Here are a small network's activations along a few directions, averaged over the inputs that share one value of a field.
Related values have similar rows: they may be neighbours, one step apart, or belong to one group.

Other fields vary at random and push rows far along one fixed direction, the same in every table; ignore that.

SUK, 7 values:
tuger: [  1   1   3  30  18  -8 -18 -45  75 -45]
fura: [ -7   7  -4 -27 -37  -2  40  21 -36  38]
fub: [ 30 -30 -14 -50  -6  -2  52  70 -68   7]
sume: [  6  16 -10 -22   3   2  16 -17  17  12]
tomob: [  1   3  21 -10  -6  -1 -44   2  -8   6]
vazi: [ -7 -13   3  60  41 -13 -22 -17  20 -12]
vekat: [-24  16   2  18 -13  24 -24 -14   1  -5]
The values of SUK form a line.
Question: List every value one step from vekat, in the order listed.
Answer: fura, tomob
Question: List every value one step from vazi, in the order listed.
Answer: fub

BIP, 14 values:
kimo: [-22   6  -3  59  12   4  -9 -45  51 -22]
koso: [-11  18   4  -5   6  20 -18 -32  33 -28]
zugog: [-15   4   9 -14 -31  -1  18   8 -14   0]
fove: [-32   7   3  43  29   9 -44 -42  36  17]
tavut: [ 10  11   5  13  -7   5 -35  -1 -11 -13]
vok: [ 19 -34 -20 -54 -28 -22  32  67 -79  -6]
tuno: [-10  -3  13  -1 -18  34  -8  29 -37  22]
noduf: [ 27   3 -14 -89 -43  -5  33  45 -51  30]
zaki: [ -3 -15 -11  26  18   7  13  13  20 -19]
batul: [ 12  -8   1  32  42   8   3 -19  51 -12]
sibid: [  0  15  14   7  18 -22 -25   1   1   5]
mupet: [ -2  10 -10  28  17  -7   9 -40  26   2]
tolo: [ -3  15   4   1 -17  -4   2 -21  29  16]
davu: [ 29 -29   6 -46   2 -25  29  37 -55   8]
Each value of BIP is a pair of two hidden parts, and every pair occurs once (2 first parts, 7 second parts).
Question: Changing only the second part turns sibid into noduf. tavut has the same second part as sibid; what does that change turn tavut into?
Answer: koso
Question: Changing only the second part turns zaki into zugog. batul has the same second part as zaki; what does that change turn batul into?
Answer: tolo

FEFUN, 7 values:
sib: [  5 -25  -4  34  25 -23  20   2  14 -16]
nuku: [ 11 -10  13 -28  -5  -6 -32  25 -34  -9]
punav: [  8   5 -15  28  47  -9   6 -40  56 -17]
pev: [ -8 -13   9  52  28  25 -37 -21  46 -39]
vik: [-20  30 -11 -34 -54  10  20  -1 -24  10]
poso: [-21  12  17  35   7  17 -42 -12  -6  32]
fiz: [ 25   1  -8 -87 -48 -14  65  46 -51  38]
The values of FEFUN form a line.
Question: List every value one step from poso, in the order listed.
Answer: nuku
Question: List every value one step from sib, in the order listed.
Answer: punav, pev
